A small network was shown many inputs. Here are its activations along a few directions, one row for each input.
Each table varies a few parts of the input and shows all the possible inputs, shuffled.
A made-up example of a description, with smaller parts first: line(4) and (point or line(11) or (values(2) and ring(8))).
Shared parts are said once, and a part with two or three values counts as separate values.

Other details of the inputs shift rows strongly along three fixed directions, in all tables alike. That doesn't count.

Rows:
row 1:   7 -26 -18   1  12   1  17   3  28  11 -29 -38  26
row 2:  -6  13  30 -11  -4  -5 -22   8 -41   3  28  43 -30
row 3:  -8  19 -23  21   7  11  -8  -3   7 -15  -4   7  -6
row 4:  -3  30  10 -18 -20 -13  -6   7 -37  22  30  35 -37
row 5: -10  11 -33   2  21  12   6   2  16 -24 -16  -6  -8
row 6: -10  26 -10  16 -21  14   0 -24   7 -23  26  21 -18
row 7: -14  17 -24   0  16   9   2  -1   9 -19 -18  -4  -4
row 8:   3  21  -7  27  -3   9 -11  -2   5 -17   1  15 -15
row 9:  21   0 -13 -50  27 -20   9  39 -35  29 -27 -24  -2
row 10:   9  35 -57   0   2  11  15  -2  15 -15 -20 -28  -9
row 11: -14  13 -26  16   9   6   0  -6  13 -13 -13  -8  -1
row 12:  17 -26  21   8  -9  -3   6  -7  18   3  -6 -21  29
row 13: -14   8 -23   3  15  17   4  -4  13 -25 -13  -2  -4
row 14:  21 -24 -10   4   5  -2   8   2  24  11 -23 -38  28
row 15: -22  19  23  25 -41   8  -8 -41   6 -17  42  33  -5
row 16:  21 -18  -5 -40  20 -17  10  34 -22  27 -16 -20   4
row 17:   3 -36  12   3  -3   6   9 -10  18   1  -4 -19  36
row 18: -17 -42  43  21 -21  -3   0 -20  27  17  20   9  30
row 19:  -4 -21  47 -13 -15 -25 -11  10 -29  40  25  19   5
row 20:   8  18   6 -18  10 -11 -15  23 -37   6  11  26 -35
row 21:  13 -21  -4 -43  23 -19  15  30 -20  28 -18 -22   1
row 22:   5  19  20 -16   0  -6 -14  19 -42   1  15  32 -34
row 23: -17  19 -18  11  10  10  -1 -11   7 -22 -10   0  -3
row 24:  28 -15  18 -29   7 -18   3  29 -24  24  -3  -5  -7
row 25:  -4  33 -32  -1  -7  18   6 -13   0 -29   5   5 -20
row 26: -18 -39  40  11 -17   3   2 -25  14   2  19   6  28
row 27:  13 -34  22   7  -8  -1   4 -12  20   7  -4 -22  35
row 28:  13  22 -23  15   7   5  -3   6   6 -14 -18 -10  -9
row 29:   3 -34  40  28 -23  -1  -8 -19  20  14  20   7  25
row 30: -24  11  -8  20   0   6  -6 -12  15 -13   0   9  -2
Description of these inputs: ring(5) and (point or line(5)).
Change only the ring(5) part in row 9. List by row number the other rows that result.
Answer: row 3, row 16, row 17, row 19
Change only the line(5) part in row 13. List by row number the other rows that result.
Answer: row 2, row 17, row 22, row 26
List by row number the other rows that have the ring(5) part in common with row 14.
Answer: row 10, row 11, row 19, row 28, row 30

Rows:
row 31:  23   8  10 -40  13 -17   3  35 -45  14  -1   7 -28
row 32: -14  24  -4  19  13   9 -24  -6 -15 -17   2  18  -9
row 33: -12   4   4  21   5  10 -11  -9   9 -24   1  11   7
row 34:  -3 -28   1  11  -2  -3  11 -12  32   3 -13 -29  32
row 35:  22  21 -44  -2  19  13   6  12   9 -27 -33 -29   2
row 36:   1  21   6   7 -11  -8  -8  -1 -11  10  12  15 -14
row 37:  26   6 -23 -40  40 -12   2  52 -25  21 -41 -16 -27
row 38:  -2 -34  -8  12  -2   9  14  -7  32   3 -10 -22  29
row 39: -16   0  -8 -10   7  11   6  -8   3 -11   1   4  -3
row 40: -15 -19  26   4 -11  -6   3 -11   5  16   4   2  21
row 41:  22 -22  35  -8  -9  -9  -5  12  -7  24   5   5  -4
row 42: -14  -4   3  -5   2  -4  -3  -3  -2  -3  12  16  -9
row 43:   0 -12  39 -25 -22 -16   3  -1 -21  27  19   5   5
row 44: -8 -2  3 10  2 -2 -7  6  0 10 14 15 -9
row 45: -24  13   9  -6  -3  -2  -5  -3 -16  -1   7  16 -12
row 46:  -4   7 -12  18 -14  14   1 -11  10 -12  12   7  -3
row 47:   2   4   2  -7 -10  -2  -1  -8  -2  -3  16  13 -10
row 48: -11  33  -9  12 -13   7  -5 -13  -4 -13   6  16 -13
row 49:  15  -3 -37 -11  39   7  16  20  10 -18 -40 -35   3
row 50: -11  24 -12  -1  -7  16   0 -16  -2 -23  16  19 -17
row 51:  -2  14 -15  22 -11   6   3 -19  24 -20  -2  -9   4
row 52:   7 -45  19   4  -4 -15  12  -4  29  31 -11 -31  45
row 53:   2   9 -11  24  -9   9  -3  -8  14  -7  14   5  -4
row 54:  16 -17  29  -9 -10 -13 -10   2 -23  21  10  -2  14
What is each input in this table made of?
Answer: values(2) and (line(4) or ring(8))
The inputs of row 46 and row 38 match in every part but the values(2) part. If row 31 is changed in the same way as row 46 into row 38, which row does it become?
Answer: row 49
Change only the values(2) part in row 51. List by row number the other rows that result.
Answer: row 34
Change only the values(2) part in row 40. List by row number the other rows that result.
Answer: row 48

Rows:
row 55:  -4  -3   7  -2  -1  -5  -3   4 -22  12  15   9   3
row 56: -13  -4  24  -6  -3 -18  -5  -2  -9  14   6  10   3
row 57:   2  21  -1   6 -17   4   0  -1   1 -10  10  10 -12
row 58:   2 -13  -7  20   2   8   9  -7  22  -3 -19 -29  32
row 59:  -7  -5 -10  -6  -2   0  10   3  11   9  -7  -7   6
row 60:  -6 -13  -7  10   0  15  10 -19  18 -14  -2 -12  23
row 61:  19 -26  -5 -18   0  -2  26   4   4   6 -13 -28  17
row 62:   3   6 -16  19  -7  11   5 -20  22 -25  -7 -20   7
row 63:  -3 -27   6  -8  -2 -11   9 -10  12  12   3 -16  28
row 64:   1  38 -37  20   2  15  -1  -8  14 -34 -13 -13 -17
row 65: -16  11 -30  19   2  14   2 -14  21 -17  -9  -4  -8
row 66:   0  26 -44   8   5  17   7  -9  12 -41 -10  -7 -22
row 67: -3 -5 28 -9 -2 -3 -7  7 -9  3  4 11  1
row 68:   0  -3   8  13  -2  10  -7  -7  -4 -12  16  13   4
row 69: -19  -3   7   9  -9   2  -9 -17   0  -4  18  10   2
row 70:  10  10   9 -12 -12  -3 -10 -10  -7  20  13   8  -2
row 71:   9  10 -26  -2  14   9  -1  11   1 -17  -9  -5  -2
row 72:   9 -22   8  -8 -14  -1  18  -2  13  -1   4 -11  17
row 73: -12   3   3  -6  -1  -1  -2  -2 -18   4  13  10   0
row 74:  30  14 -17 -38   8 -15   9  28 -25  20 -19 -21 -26
row 75: -15 -10  26  -3 -10 -12  -8  -6 -10  15   5   7   3
row 76: -15  12  -4  22  -5  -2  -4 -11  11  -3  14  18 -10
row 77:  -3  20   7  19 -21  10  -2 -14  -4 -14  16  17  -9
row 78:  13  -2 -29  22  16  19   9  -4  26 -26 -34 -29  20
row 79:   9   8  14  -1 -17 -11   3  -2  -2   4  12   6  -9
row 80:  18 -13   6 -11 -14   6   3  -9   0  24   0 -14  21
row 81:   0 -11  23   7  -8   5  -5   1  -9   7  15  21  -4
row 82:  14  18  -7 -29   9 -10   7  21 -35  10  -9  -6 -14
row 83: -10 -12  34  -6  -8  -5  -1  -5 -13  11   5  12   8
row 84:   8  15  -3 -13 -13   5 -10  -3  -6  12   5   7  -2
row 85:  -4 -16  13   4 -10  -8  -2   0  -1  21  11   1   0
row 86:   6 -27  13  -6   1   6   6  -5   2   0   5 -12  22
row 87:  11  -7  11  -4 -13  -5   9   6   5   9   0 -15  13
row 88: -11   9  -1  17  -1  20  -1  -9   5 -16   7  15 -10
row 89: -16   7  19  25  -8  -7 -11 -13   5  -1  14  15   4
row 90:  22 -33  11  -3   8  -8   8   5  21  10 -20 -28  30
row 91:  -5   1   4  18  -4  -3 -13 -11   3  -9  21  16   0
row 92:  10  37 -48   2  31   9  -1  20 -13 -19 -35  -9 -20
row 93: -10   9  -2  11   0  -7  -7  -8  -3  -3  18  12  -2
row 94:   0  10 -30 -18  19   4   4   6  -8  -9 -17 -12 -10
row 95: -14 -11  34  -1 -12  -6  -9 -11  -6   8   8  14   1
row 96:  16 -32  14  -4   2  -7   9   6  17  17  -4 -11  11
row 97:   0 -19  26   3 -11 -10 -14  -4 -14  12  26  14   2
row 98:  21  19 -24 -31   9  -1  -4  13 -21  22 -14 -15 -17
row 99: -12   5   1  -8  -1  -2   3   7 -18  14   5  13 -11
row 100:   0 -12  17 -11   0  -1  -2   6  -6  11   5   6 -15
row 101:   2  -9  18 -17   5  -9  -3   4 -12   4  14   8  -2
row 102: -17  18  -8  22  -8   7  -7  -3   7  -8  14  21 -10
row 103: -15  12  -5  -2   0   8  -4  -7  -3 -15   8  14  -5
row 104: -22  22   2  12  -3   9 -10 -10   3 -23  -1  19  -8
row 105:   8 -25 -14  25  -3  12  11  -8  45  -4 -12 -25  29
row 106: -14  25  -3  21   9  11 -12 -13  13 -32  -1  14 -13
row 107:  -4 -28   4   0  -4  -8  14 -10  27  16  -5 -17  22
row 108:   0 -19  -3  -8   1   3  11  -2  15   9 -12 -16   5
row 109:  14  14 -12 -19  20 -15  -7  28 -29  13 -20  -4 -22
row 110: -13  -8  22  -4  -9   2   3  -5 -11  12  13  21  -5
row 111:   5 -10 -11  20   3  15  -4 -16  22 -22  -3 -10  10
row 112: -10  18 -18  19   1  10  -1   0  -2  -5   3  12  -9
row 113:   1   8  10  -8 -11  -6   1   4 -11   0   8   6  -2
row 114: -12   7 -18  20   2  13   4 -14  17 -18 -19 -13  17
row 115: -11  12   9   6  -2  -7 -10   6 -11   3   4  13  -3
row 116:   6  12 -12   2  11  -2  -6  16  -4  -4 -16  -3  -2
row 117: -10  -6  11 -16  -4 -10  -2   4 -14  14  12   6   5
row 118:  20 -35  -5  -1   6   0  13   4   9  11 -11 -31  35
row 119:  -1   4  18   6  -1   0 -13   5  -6  -5   5  18  -4
row 120:  18  22  -7 -32   9 -12   7  30 -39  19  -9  -7 -20
row 121:   1 -10  15   6  -9  -3  -2   6 -10  16  13  17  -2
row 122:   5   5  14 -13  -6 -17   3   2 -13   7   9   2  -6
row 123:  -3   0  16  -9 -12 -11   6  -6  -9  -3  22  18 -12
row 124:  -5   2   0  -4  -1  -8  -5   7 -13   7  12   6   1
row 125: -13  -6  32  -2  -8 -12  -6 -10  -2   6   8  17   3
row 126:  14 -38  17  -9   4  -2   8   1  19  10 -19 -32  27
row 127:   2  -4   7   2  -3  -8  -9   9 -10  15   8  12 -17
row 128:  -5  29 -32 -16  19   0   5  13  -6  -7 -16   6 -31
row 129:  24 -33  -3 -11  13  -8  10   6  15   7 -13 -29  26
row 130: -20   4  13   9  -9  -2  -6  -8   3  -2   2  11   7
row 131: -22  18  -8  11  -6  14  -5 -11  10 -19   6  24 -16
row 132:   4 -11   6   0   7   7   5   1   5  -4 -15 -14  14
row 133:  10   2  -3 -40  18  -8   1  29 -29  11  -5  -3 -12
row 134:  -2 -18  -4  25  -2   7   3 -15  33  -5 -15 -31  30
row 135:   1 -13  15   4  -8  -6  -7   2  -5   7  20  13  10
row 136:  -6   1  19  25  -5   7 -19 -14   5 -16   9  16  -5
row 137:   3  16 -21 -35  21 -10   4  19 -22   4 -11  -3 -18
row 138:   6 -24  -6   0   3  -5   5  -3   9  10  -3 -27  21
row 139:   3   3 -13 -13  14   6  -2   5  -7  -9  -5  -8  -9
row 140: -16   4   8  18  -8  16  -6 -10  14 -18  15  21  -8
row 141:   1  25 -42  21  15  10  -2   1  20 -21 -12   1 -17
row 142:  15  11 -23 -37  29  -8   9  35 -16  12 -22 -11 -28
row 143:  -7  31  -5  24  -9   3  -3 -17  12 -23  11  11 -12
row 144: 11 -5 -6 -7  5  3  3 16  5  3 -8 -2 -4
row 145:  10   8 -12   5  16  -9  -2  10   3   0 -19  -9   0
row 146:   8 -10  14 -10   1  -6  -6  14 -14  15   6  12 -19
The inputs of row 103 and row 60 match in every part but one. If row 117 is changed in the same way as row 103 into row 60, which row does it become?
Answer: row 73
The inputs of row 99 and row 107 match in every part but one. If row 55 is changed in the same way as row 99 into row 107, which row does it become?
Answer: row 93
What is each input in this table made of?
Answer: values(4) and (point or line(4) or (values(3) and ring(6)))
Change only the values(4) part in row 134. List by row number the other rows that result.
Answer: row 58, row 89, row 115
Change only the line(4) part in row 82. List by row number the other rows that result.
Answer: row 61, row 77, row 120
Change only the values(3) part in row 108. List by row number the other rows that result.
Answer: row 94, row 95
